[ 63.7 -30.7 -17.9  30.7] -> 63.7, 30.7

[[-28.7  55.5   3.0  18.4  40.7 -10.9 -55.7]
 [ 34.5 -49.7  -2.7  10.7  41.7  -7.6 -64.0]
 [ 49.0 -38.4 -22.2  18.6  40.7 -10.9 -55.6]] -> 55.5, 49.0

[[-22.6   6.5 -55.0 -59.9 -19.5  -9.2]
 [-17.8   3.9 -51.7 -55.8 -17.2  -6.7]] -> 6.5, 3.9

[ 48.2 -23.3 -21.6  39.2  19.2 -64.8   3.5] -> 48.2, 39.2

[[ 29.4  61.2  -8.5  39.3 -12.7  12.6]
 [-14.1   9.2  -3.1   9.1  -6.4  14.8]
 [ 34.2  42.3   2.0  -2.2  13.2   2.5]] -> 61.2, 42.3

[[-27.6  13.2 -29.2   2.3  47.1  -6.8]
 [ 30.4 -30.1  31.3 -14.9 -63.0  10.8]] -> 47.1, 31.3

[[ 32.7  55.5  31.3  38.1  29.7  20.9]
 [-30.3 -26.8 -33.6 -50.3 -47.0 -36.8]] -> 55.5, 38.1

[-48.6  52.3 -39.2 -42.9 -43.8 -53.1] -> 52.3, -39.2

[  9.3 -30.4 -70.5 -64.1   3.4] -> 9.3, 3.4
---
[-23  -1 -46   0 -43  42 -22] value -46

[[ 856  200  258 -542  196   75]
 [-566  215  276  626  252   42]
 [-471  223  277  536  221   59]] value 277

[[439 352 425 459 355 436]
 [448 652 887  55 753 662]
 [352 286 105 746 147 290]] value 105

[[109 118 117 123 117 119 126]
 [190  47 191 193  52 194 196]] value 191

[67 86 82 41 99  2 85] value 82

[-686  107  417  683  277 -609 -222] value 417

[169 199  63 101 195  11 163] value 63
---
[8629 3084 5105 9581 4066] Answer: 4066
[794  86 819 144 738  55 765] Answer: 765
[3 4 7 3 6 0] Answer: 0
[776 306 877 102 282] Answer: 282
[ -63  328  181  311  639  395 -948] Answer: -948
[89 13 16 18] Answer: 18
[73 24 75 19 68 23] Answer: 23
[ 640  265 -647  235  492] Answer: 492
---
[ 11.3  31.8   8.8  10.2 -57.5 -62.4] value -62.4
[-40.3  17.2  10.2  62.0] value 62.0
[-9.4 60.8  3.4 51.1] value 51.1
[ 67.2  -2.6 -27.9 -62.4 -58.0  58.7 -56.7] value -56.7
[  5.9 -69.4 -17.4  69.9 -19.8] value -19.8
[ 54.6  29.7  10.1 -30.4] value -30.4
[ 64.6   9.8 -46.0  18.3  42.7  12.0] value 12.0
---
Input: [-193.0  146.9  167.9   73.6  118.8   14.5  -89.8]
Output: 146.9

Input:
[[-14.056 -12.910  10.570 -14.298  -6.851  12.045]
 [-15.234 -14.203  12.142 -13.487  -4.135  12.213]]
Output: -12.910

Input: [ 10.544  19.027   9.854  17.220 -13.715  -6.386  15.585]
Output: 19.027

Input: [-101.840  154.417  -80.896 -117.135  136.832  178.942]
Output: 154.417

Input: [-1.532 -1.390  1.311 -1.714 -1.450  1.707]
Output: -1.390

Input: [ 0.531 -1.056 -0.410  1.295 -0.423 -1.303  1.121]
Output: -1.056

Input: [ 0.049  0.173  0.107  0.145 -0.177]
Output: 0.173
---
Q:
[[  6.5  66.1   8.8 -14.9  33.8]
 [ 22.8  26.9 -30.6 -26.1  54.3]
 [-26.8  42.7  41.7   1.8 -39.0]]
A: 6.5

Q:
[[-14.8  29.2   3.5  -2.4  28.4  21.2   0.2]
 [ 43.4  10.7 -23.9  68.7  11.4  13.4 -21.6]
 [-44.5   6.2  16.1 -53.0   3.3  -7.4  15.1]]
A: -14.8

Q:
[[  8.1  -3.8  14.4 -14.8  -7.7   8.3]
 [-53.5 -62.5  57.7  44.0 -66.7 -42.2]
 [  5.4   3.6   1.5  14.2   8.9 -18.4]]
A: 8.1

Q:
[[ 41.7  -1.8 -10.6 -19.1 -54.6]
 [ 29.1 -12.7 -24.3   4.6 -66.3]
 [-58.8  27.8  16.9  33.5 -10.9]]
A: 41.7

Q:
[[-61.5 -40.8  -0.9   7.0  -1.7 -10.0  10.9]
 [ 64.0  38.3  -5.3  -5.9   2.7   9.2 -11.4]
 [ 35.4  46.8  15.4 -15.3  -1.2   3.0  -4.6]]
A: -61.5

Q:
[[ 26.7 -49.2  32.0   7.0  35.1]
 [ 11.4  66.4 -60.3 -48.0 -64.2]
 [ 26.5 -54.5  36.4   9.5  39.9]]
A: 26.7

Q:
[[ -4.9  -2.5   1.6  -4.2  -3.6  18.0]
 [-23.3 -28.0  -4.8 -57.5 -25.1 -17.9]
 [  5.1  16.4  -4.8  25.3   5.9 -17.9]]
A: -4.9

Q:
[[  6.4  -5.6  17.9  10.5   3.8  15.0 -56.6]
 [ -5.7  -3.5 -26.3  -7.1 -15.0  -0.4  46.6]
 [-12.6 -29.4  12.7 -17.9  -7.4 -14.4  34.1]]
A: 6.4

Q:
[[-12.3 -22.4 -30.3   7.2  -8.6 -11.2]
 [ 15.0  -4.3  -5.3 -10.7 -12.4  -7.3]
 [  8.7 -24.2   2.8 -43.9 -52.8  27.5]]
A: -12.3
---
{"in": [-0.114, 0.185, -0.136, -0.094, 0.059], "out": -0.094}
{"in": [[0.17, -0.07, 0.01, -0.16, 0.11, -0.21, 0.17], [0.08, -0.08, 0.11, -0.09, -0.13, 0.00, 0.18]], "out": 0.00}
{"in": [[-1.8, -0.1, -0.5, -0.9], [1.2, -2.2, -2.0, -1.4], [-1.6, 0.2, -0.3, -0.7]], "out": -0.3}
{"in": [0.50, 0.30, 0.16, -0.45, 1.00, 1.06, -1.09], "out": 1.06}
{"in": [-0.21, -0.54, 0.32, -1.13, -0.67, -0.83, 1.95], "out": -0.83}
{"in": [[-41.94, -136.89, -59.36, -114.47, -96.60, -76.08, -75.78], [-18.43, 127.15, -1.88, 76.17, -3.58, 1.34, -135.60]], "out": 1.34}
{"in": [[-0.090, 0.043, 0.027, 0.013], [-0.179, -0.047, -0.050, 0.123]], "out": -0.050}
---
[90 63 36  2 74 79] result: 90, 79

[[277 799 504 120 494 369 257]
 [353 132 352 803 302 371 611]
 [594 565 680 139 298 511 480]] result: 277, 480

[[76 79 21 34 83 19]
 [10  8 53 84  6 72]] result: 76, 72

[[84 39 36 35]
 [ 6 41 43 45]
 [15 41 42 44]] result: 84, 44

[[-690  331 -492  923]
 [  94 -123    2 -118]
 [-356  200 -166   63]] result: -690, 63

[[7 7 8 8 3]
 [4 1 3 4 5]] result: 7, 5
---
[-66.6, 22.9, -49.3, 5.7, -28.7, 0.0, -13.5] → 22.9
[0.8, -52.5, 15.5, 10.7, 5.7, 37.6] → -52.5
[31.4, 63.6, 9.4, 21.1, 37.6] → 63.6
[51.5, 54.3, 0.8, 35.0, -11.9, 31.3, 44.5] → 54.3
[-14.9, 27.7, 11.6, 39.3, -16.4, -0.4, -61.8] → 27.7
[-15.2, -6.2, -53.4, 61.4, 47.4] → -6.2
---
[8, 4, 7, 0, 3, 2, 4] -> 0
[4993, 5937, 1575, 8744, 7659, 6229, 6870] -> 8744
[524, 29, -453, -311, 411, 278, -577] -> -311
[2593, 9390, 7235, 8746, 7950, 4355, 4213] -> 8746
[22, -751, -890, -708, 222, -719, 599] -> -708
[9, 5, 4, 1, 1, 8, 1] -> 1
